A small network was shown many inputs. Here are its activations along a few directions, one row for each input.
Each table varies a few parts of the input and shows all the possible inputs, shuffled.
Descriptions start from the smaller parts, as in this example, which fits no table here: one of 8 places around a ring, together with either a single point or (one of 2 separate values, together with one of 4 places along a line) or one of 11 places around a ring.
Shared parts are said once, and a part with two or three values counts as separate values.
In the rows, 128 means zero.

Rows:
r1: [122 136 116 146 138 141 130 134 104 130 137 118]
r2: [143 120 131 121 125 144 132 108 125 112 125 142]
r3: [105 137 122 156 131 121 134 134 128 138 123 112]
r4: [129 120 142 120 111 118 135 111 148 122 114 136]
r5: [140 141 117 144 116 119 103 219 168 116 116 122]
r6: [113 137 117 138 153 131 130 133 113 139 139 118]
r7: [145 122 135 107 117 134 127 109 123 118 129 142]
r8: [131 124 137 112 140 135 137 107 136 118 124 146]
r9: [138 125 134 121 127 146 136 109 127 111 123 144]
r10: [127 131 113 146 135 140 126 134 101 132 140 116]
r11: [118 132 115 138 150 130 126 132 111 140 142 116]
r12: [156 123 140 113 104 122 109 191 186  96  98 151]
r13: [144 121 133 111 119 140 131 112 123 115 129 141]
r14: [130 122 144 116 108 113 132 109 148 126 113 137]
r15: [136 119 137 100 132 129 132 110 132 123 130 143]
r16: [120 135 120 124 143 121 121 133 109 150 145 115]
r17: [111 135 124 144 120 109 124 136 124 151 129 108]
r18: [127 132 116 138 130 136 123 137 100 136 146 113]
r19: [118 133 119 128 145 127 124 136 109 146 147 113]
r20: [136 119 134 111 137 133 134 107 133 119 126 145]
r21: [128 120 139 130 117 123 137 108 149 118 111 137]
r22: [123 124 142 130 121 126 140 108 151 117 109 139]
r23: [110 133 123 148 122 115 127 138 125 146 131 107]
r24: [110 132 119 157 128 119 130 134 126 141 126 110]
r25: [138 121 140  96 131 123 128 108 131 126 129 144]
r26: [128 135 117 134 128 132 119 135 100 141 145 114]
Q: The inputs of r18 and r13 match in every part but one. If r24 is changed in the same way as r18 into r13, which row does it become?
A: r21
Q: What do these inputs look like to the network?
A: one of 2 separate values, together with either a single point or (one of 3 separate values, together with one of 4 places along a line)
Q: Which other rows does r7 become when the choice among 3 separate values takes its other values? List them by row number.
A: r14, r25
Q: Which other rows does r6 become when the choice among 3 separate values takes its other values? List them by row number.
A: r1, r3
Q: Start at r25 and move only the place on the line of 4, one step at a time. The first step leads to r15. Which rows follow, in order?
A: r20, r8

Rows:
r27: [116 114 163 131  78  72 129 151 230 123  65 142]
r28: [173 118 121  66 156 158 112 101  77 126 172 151]
r29: [133 131 103 101 169 152 122 114  45 157 189 111]
r30: [178 118 151  91 104 142 125 160 190  67  96 176]
r31: [ 80 133 138 161 126 113 158  53 104 156 120 108]
r32: [129 134 102 130 167 165 124 131  50 141 173 113]
r33: [115 104 164 114 114 117 161  37 153 115  94 153]
r34: [167 139 116 110 123 123  84 238 158 110 123 139]
r35: [ 83 142 139 176  87  68 122 166 182 161  94  91]
r36: [ 88 139 132 189  98  97 142 127 155 149 102  94]
r37: [171 126 156  79  97 114 109 197 215  84  86 175]
r38: [173 132 110 123 130 152 101 200 131  94 134 140]
r39: [118 107 155 137  99 117 158  67 176 106  81 150]
r40: [119 100 164  88 116 103 159  23 145 131 111 152]
r41: [176 112 150  82 114 161 133 111 161  68 108 186]
r42: [121 109 157 143  86 100 146 113 206 107  74 141]
r43: [172 125 110 113 140 170 110 149 101  96 144 151]
r44: [ 93 149  99 191 141 116 121 175 120 159 139  78]
r45: [132 138  92 151 152 164 119 162  69 130 163 109]
r46: [ 90 139 108 135 171 117 139  83  62 182 173  93]
r47: [177 105 158  36 129 151 132  66 134  98 138 185]
r48: [169 121 120  93 153 173 114 118  82 109 156 153]
r49: [ 90 146  98 185 154 133 136 128  90 159 146  90]
r50: [174 107 160  62 126 164 135  82 141  81 121 187]
r51: [128 148 100 143 132 119  88 246 126 144 148  95]
r52: [ 83 138 129 182 111 114 155  81 126 149 108 104]
r53: [ 87 142 107 163 169 131 140  99  69 167 158  94]
r54: [134 141  94 156 139 148 106 209  99 130 158  98]
r55: [ 84 128 138 134 128  97 157  38  96 171 137 107]
r56: [ 88 153 107 177 130  88 102 213 148 171 131  75]
Q: What do these inputs look like to the network?
A: one of 5 places along a line, together with one of 6 places around a ring
Q: The inputs of r56 and r46 match in every part but the place on the line of 5. If r35 is changed in the same way as r56 into r46, which row does it become?
A: r55
Q: Start at r29 and move only the place on the line of 5, one step at a time. The first step leads to r32. Which rows follow, in order?
A: r45, r54, r51

Rows:
r57: [161 129 134 103 130 138 111 188 165  96 117 153]
r58: [115 121 139 155 121 132 153  78 138 111 100 137]
r59: [155 114 138  63 136 130 125  84  91 138 159 148]
r60: [151 115 137  69 151 146 130  84 103 122 151 158]
r61: [102 157  74 164 189 155 121 128  17 179 207  71]
r62: [113 125 138 173 105 143 151  81 126 113 102 127]
r63: [157 134 117 155 102 163 116 192 146  84 112 139]
r64: [123 127 135 163 104 119 141 136 179 104  86 134]
r65: [113 120 152  94 127 104 142  71 144 144 120 140]
r66: [152 114 131  94 153 165 139  86 107 106 140 159]
r67: [160 129 122 135 119 151 118 191 157  83 109 149]
r68: [120 130 131 183  88 131 142 136 167 104  89 123]
r69: [122 123 147 131 113 106 135 133 188 118  96 140]
r70: [118 119 152  87 113  92 136  71 132 158 127 127]
r71: [163 127 139  69 113 106  92 181 147 130 137 140]
r72: [121 121 151 100 111  87 123 131 183 135 107 138]
r73: [111 161  70 177 163 126  84 233  71 177 173  69]
r74: [160 128 139  75 129 120 100 185 161 113 128 150]
r75: [115 120 150 124 129 120 149  74 147 127 108 144]
r76: [152 114 120 125 143 177 144  90  98  89 132 152]
r77: [151 118 118 145 127 188 141  92  87  90 135 142]
r78: [ 50 158  95 192 162 108 142 117  52 202 166  56]
r79: [126 118 150  91  96  72 117 129 169 151 117 128]
r80: [ 62 150  92 207 147  95 120 184  97 197 154  45]
Q: The inputs of r77 and r63 match in every part but one. If r59 is changed in the same way as r77 into r63, which row does it become?
A: r71
Q: What do these inputs look like to the network?
A: one of 4 places along a line, together with either a single point or one of 5 places along a line

Rows:
r81: [110 130 133 147 137 123 137 103 137 134 116 129]
r82: [154 104 138  99 122 128 123 124 142 116 127 147]
r83: [102 134 139 139 129 127 148 110 135 131 120 125]
r84: [143 117 128 119 132 145 139 106 136  98 116 153]
r85: [123 133 106 153 152 142 136 127  99 129 142 115]
r86: [122 136 114 125 155 123 109 147 113 148 151 117]
r87: [157 118 139  95 108 124 121 122 141 118 131 144]
r88: [145 106 133 124 122 152 136 100 131 101 119 148]
r89: [122 130 108 126 151 119 118 149 109 142 150 116]
r90: [110 137 141 143 113 121 140 102 121 133 116 127]
r91: [113 144 118 143 149 148 138 133 101 132 147 113]
r92: [109 134 141 111 129 106 133 132 146 146 125 121]
r93: [135 127 140 109 129 152 143 114 137 103 120 152]
r94: [129 132 112 126 127 123 112 142 101 150 155 106]
r95: [124 119 111 130 140 126 113 144 102 147 150 108]
r96: [122 142 121 120 131 121 111 149  94 149 148 114]
r97: [144 126 148  86 130 130 129 137 147 118 128 148]
r98: [116 137 142 115 112 100 125 125 132 149 120 123]
r99: [114 141 121 117 148 127 120 154 112 145 156 115]
r100: [111 124 128 149 133 120 146 103 134 127 116 127]
r101: [157 128 135 141 101 135 115 192 180  82  97 143]
r102: [118 113 132 126 120 104 128 119 141 147 124 119]
r103: [142 123 133 117 136 148 131 106 139 105 116 155]
r104: [141 130 140 112 113 147 133 106 123 104 114 154]
r105: [129 135 110 153 129 145 131 120  90 136 147 106]
r106: [112 113 132 154 122 126 143  97 129 130 119 121]
r107: [118 135 127 170  99 111 117 189 181 112  92 113]
r108: [117 130 134 120 136 102 122 125 148 149 121 124]
r109: [130 147 101 176 118 139 111 219 140 126 120 114]
r110: [148 119 132 119 108 148 134  98 130 103 123 147]
r111: [151 122 140  94 137 126 117 129 149 119 124 152]
r112: [122 126 133 121 107 100 126 117 140 149 129 116]
r113: [152 116 135  95 132 122 126 130 147 113 124 151]
r114: [150 128 147  88 113 125 119 129 134 119 122 150]
r115: [122 145 119 147 133 143 130 127  84 136 140 113]
r116: [117 124 128 121 132  98 131 125 146 143 121 123]
r117: [121 139 111 151 156 145 127 126 102 135 143 117]
r118: [125 122 110 158 142 149 132 122  92 134 141 108]
r119: [116 126 132 149 109 123 141  95 128 133 124 119]
Q: What do these inputs look like to the network?
A: one of 3 separate values, together with either a single point or (one of 2 separate values, together with one of 6 places around a ring)
Q: The inputs of r117 and r103 match in every part but the choice among 3 separate values. If r86 is changed in the same way as r117 into r103, which row does it become?
A: r111
Q: Which other rows does r102 become when the choice among 2 separate values takes its other values? List them by row number.
A: r106
